These are the activations of a small neural network, seen along a few directions. Each row is one input.
Each table varies a few parts of the input and shows all the possible inputs, shuffled.
Descriptions start from the smaller parts, as in this example, which fits no table here: one of 2 separate values, together with either a single point or one of 9 places along a line or (one of 6 places along a line, together with one of 8 places around a ring).
Shared parts are said once, and a part with two or three values counts as separate values.
In the rows, zero is written as 128.

Other details of the inputs shift rows strongly along two fixed directions, in all tables alike. That doesn't count.

A family of inputs:
r1: [130 123  86 138 131 104 119 123 145 113 170 129]
r2: [ 71  78 144  83 130 120  21 143 119 175  98 161]
r3: [151 185 129 141 141 162 138 137 118 120 122 142]
r4: [146 208 160 119 103 193 174 157  95 156  99 144]
r5: [132  93  99 135 129  59 150 132 135 114 143 100]
r6: [106 150 119 152 151  61 138  91 140 200 136 178]
r7: [165 224 111 134 136 140 203 142 137 147 109 119]
r8: [ 69  40  95  98  85 154  31 100 103 117  94  75]
r9: [150 128 111 148 166  96 155 120 173 106 186 155]
r10: [150 143 168 115 108 164 165 150 105 158 119 140]
r11: [100  58 117 143 140  60 105 117 154  98 162  96]
r12: [181 231 107 159 160 132 187 133 147 117 123 147]
r13: [ 99  62 167 118 121 145 103 131 117 117 122 127]
r14: [165 150 103 156 151 100 159 125 169 122 185 154]
r15: [113  76 168 104 119 136 130 135 113 127 126 129]
r16: [111 154 144  97  97 230  78 121  80 133  44 105]
r17: [117  59  93 141 141  42 130 136 134 106 176  97]
r18: [ 99  85 144 124 125 142  64 109 123  97 112 112]
r19: [157 194 172 131 126 213 138 137 111 136  99 163]
r20: [137 111  64 151 142  63 129 109 166 101 170 116]
r21: [ 93  61 160  94  89 131  92 126  98 130 110  97]
r22: [149 112 125 161 151  82 155 135 162 117 169 131]
r23: [114 150 161  91  81 218  99 121  99 152  93 138]
r24: [151 181 122 140 124 125 179 142 129 133 116 128]
r25: [130 150 122 104 108 137 155 137 104 146  96  93]
r26: [139 122 137 149 174 120 130 121 153  90 149 151]
Description of these inputs: either one of 2 separate values or (one of 4 places along a line, together with one of 6 places along a line).

A family of inputs:
r27: [125 123 140 117 109 156 127 131 112 126 114 116]
r28: [106  55 102 138 129  81  96 114 137  99 149  94]
r29: [131  93  92 165 180  49 116 112 183  98 194 145]
r30: [141 156 119 136 151  92 158 129 153 147 150 154]
r31: [132  94  75 162 164  41 132 117 169  91 176 105]
r32: [104  91 146 121 124 154  72 116 123 128 124 145]
r33: [119 133 147 112 110 151 118 134 111 159 116 145]
r34: [140 150 132 125 118 148 151 132 121 130 122 124]
r35: [122 117 137 118 107 154 121 128 110 128 113 113]
r36: [161 188 118 139 144 130 174 138 140 125 133 136]
r37: [117 146 161 109 118 160 121 129 111 161 100 152]
r38: [124 138 155 106  96 187 127 135  97 136  96 121]
r39: [138 136 114 136 139 117 138 131 137 114 134 120]
r40: [ 92  42 116 125 111 109  75 114 118 106 128  90]
r41: [129 137 140 116 113 164 124 135 111 126 106 120]
r42: [139 187 159 117 128 157 155 135 120 167 108 164]
r43: [144 152 132 147 158  93 159 133 148 137 149 156]
r44: [130 104 112 136 137 100 129 128 140 103 147 111]
r45: [122 121 127 123 113 144 118 124 114 126 114 114]
r46: [100  78 123 120 114 133  80 121 113 112 112 100]
r47: [177 219 106 151 155 114 202 136 154 130 145 144]
r48: [128 145 135 118 113 164 122 131 111 131 101 121]
r49: [120 131 161 120 123 150 120 133 111 150 108 149]
r50: [112 107 135 119 118 124 108 130 121 148 130 138]
r51: [127 128 142 115 110 162 124 133 111 125 110 118]
r52: [100  71 120 122 111 125  85 117 114 113 120  98]
r53: [156 158 106 146 153  99 167 135 152 110 152 127]
r54: [148 186 134 127 141 125 168 134 141 160 133 163]
Describe the family of inputs behind these rows.
Answer: one of 2 separate values, together with either a single point or one of 4 places along a line or one of 9 places around a ring
Changing only the choice among 2 separate values turns r38 into r27. The same change can be made to r53. Which row results?
Answer: r41

A family of inputs:
r55: [136 155 124 133 138 121 140 127 135 147 132 149]
r56: [140 186 163 107  97 207 150 143  92 152  86 138]
r57: [102  63 103 130 124 105  80 118 129  96 130  88]
r58: [129 130 140 121 113 148 133 131 116 135 114 123]
r59: [129 138 136 121 114 156 132 128 113 127 110 118]
r60: [139 141 106 142 148  82 151 124 156 133 162 142]
r61: [ 81  73 171  88  67 210  57 128  64 137  68 101]
r62: [ 86  36 119 134 140  74  69 113 137 111 142 113]
r63: [144 131 105 142 147  84 160 131 153 119 161 126]
r64: [142 153 109 145 154  91 149 125 154 138 152 147]
r65: [153 157 105 144 146 106 162 129 145 110 145 122]
r66: [146 168 121 128 126 150 147 134 127 124 115 122]
r67: [135 174 170 108 114 181 142 140 104 161  95 157]
r68: [156 167 124 145 152 127 155 130 152 123 153 155]
r69: [146 143 114 136 140 102 163 134 144 127 151 129]
r70: [110  89 127 123 115 132 102 121 116 113 119 102]
r71: [121 124 149 120 128 134 118 132 120 141 118 141]
r72: [131 140 131 120 115 156 128 129 113 122 108 118]
r73: [116 126 144 123 131 133 116 128 123 141 116 141]
r74: [ 94  30 112 138 139  91  60 110 144  92 158 113]
r75: [135 157 131 124 126 131 144 129 131 149 132 147]
r76: [146 136 113 143 142  95 158 130 147 121 150 124]
Describe the family of inputs behind these rows.
Answer: one of 2 separate values, together with either a single point or one of 4 places along a line or one of 6 places along a line
Changing only the choice among 2 separate values turns r63 into r69. The same change can be made to r56. Which row results?
Answer: r61
Change only the choice among 2 separate values in r76. List by row number the other rows that result.
Answer: r58

A family of inputs:
r77: [129 138 123 140 148 102 130 122 150 137 153 155]
r78: [157 164 106 141 135 119 174 127 147 123 150 128]
r79: [147 139 108 148 156  83 163 129 152 103 150 115]
r80: [144 140  97 147 157  76 148 137 153 116 153 126]
r81: [ 75  51 143 113 106 136  47 108 106 137 116 128]
r82: [126  97 102 146 136 109 105 122 140 104 147 113]
r83: [166 221 143 122 121 186 172 151 114 151 109 156]
r84: [101  74 130 127 143 100  84 118 142 125 142 139]
r85: [123 143 164 101  99 188 126 145  92 141  88 124]
r86: [119  84  94 150 144  86 100 113 145  92 145 102]
r87: [161 215 135 124 118 176 187 130 121 143 108 136]
r88: [130 131 148 118 104 184 123 132 106 123 109 120]
r89: [118 104 116 119 122 107 124 130 128 126 130 109]
r90: [147 169 113 130 136 114 171 128 138 130 131 121]
r91: [123  92 102 143 145  46 136 125 156 137 165 125]
r92: [153 149  99 141 144  88 170 132 154 119 164 128]
r93: [150 164 119 143 162  92 157 128 161 137 162 164]
r94: [113 137 183 114 104 176 123 131  86 172  87 152]
r95: [100  57 138 115 105 140  79 129 108 108 123 103]
r96: [134 145 145 123 113 173 135 128 110 118 103 118]
r97: [ 78  41 154 105 120 139  45 117 119 128 110 129]
r98: [122 161 154 105 100 197 115 136  88 145  72 125]
Describe the family of inputs behind these rows.
Answer: either one of 2 separate values or one of 5 places along a line or (one of 3 separate values, together with one of 5 places around a ring)

A family of inputs:
r99: [155 162  88 160 189  64 146 129 181 108 172 153]
r100: [103  27 106 127  96 118  86 120 116  79 143  65]
r101: [144 158 148 106  86 178 172 139 104 149 120 124]
r102: [163 147 106 166 170  54 196 136 156  96 159 109]
r103: [136 199  48 144 135  79 151 102 148 159 124 115]
r104: [155 153 104 175 200  64 154 123 179  96 170 154]
r105: [132 141 143 124 116 174 113 121 130 139 141 162]
r106: [132  99 117 126 110 110 152 129 131 120 158 107]
r107: [118  83 132 137 130  99 128 130 117  98 119  89]
r108: [114  86 137 115 100 143 109 123 121 144 147 134]
r109: [148 195 138 115 123 187 141 143 112 129  85 127]
r110: [110 123 169 126 134 151 100 121 118 148 110 163]
r111: [116  70 118 129 118 103 112 119 141 129 172 129]
r112: [ 77  82  51 126 105  78  58  87 123 142 107  79]
r113: [134 202 169 104 118 192 131 140 110 182  95 182]
r114: [123 111 133 141 145 131 110 124 126  91 109 107]
r115: [154 179 108 137 150 127 151 139 143 111 123 122]
r116: [105  96 167 116 117 130 113 126 111 160 114 145]
r117: [143 129 111 136 123 163 119 123 134  85 135 107]
r118: [165 210 124 132 151  94 204 148 154 176 154 175]
r119: [166 200 146 144 158 100 208 139 150 165 148 176]
r120: [161 190 136 123 109 217 147 134 115 110 107 125]
r121: [ 93  38 108 121 114  84  85 130 115 100 123  70]
r122: [132 167 181 103 101 171 171 144  89 165  81 134]
r123: [ 75 118 202  68  68 247  42 132  60 186  46 156]
r124: [ 96  49 125 128 120 127  59 106 136 112 158 132]
r125: [138 131 120 136 133 162 105 119 140 102 146 142]
r126: [153 203 162 127 132 198 156 139 108 123  79 135]
r127: [ 87  20  98 122 128  29  97 124 138 115 155  84]
r128: [137 167 146 106  98 172 156 152  93 143  84 110]
r129: [185 214 109 153 161 148 177 130 165 111 165 168]
r130: [ 99  72 124 108 110  85 118 135 117 139 125 100]
r131: [133  68  86 149 127  79 132 123 146  74 174  78]
r132: [133 119 120 165 184  54 135 116 172 120 171 161]
r133: [ 97  99 169 117 123 184  64 121 100 123  83 138]
r134: [ 79  68 159  88  87 150  71 133  92 172  98 131]
r135: [123 112 149 123 125 104 154 132 116 138 120 117]
r136: [152 180 110 142 169 111 141 134 157 124 143 158]
Describe the family of inputs behind these rows.
Answer: one of 2 separate values, together with either a single point or (one of 3 separate values, together with one of 6 places around a ring)
Change only the choice among 2 separate values in r123. List by row number the other rows that result.
Answer: r113
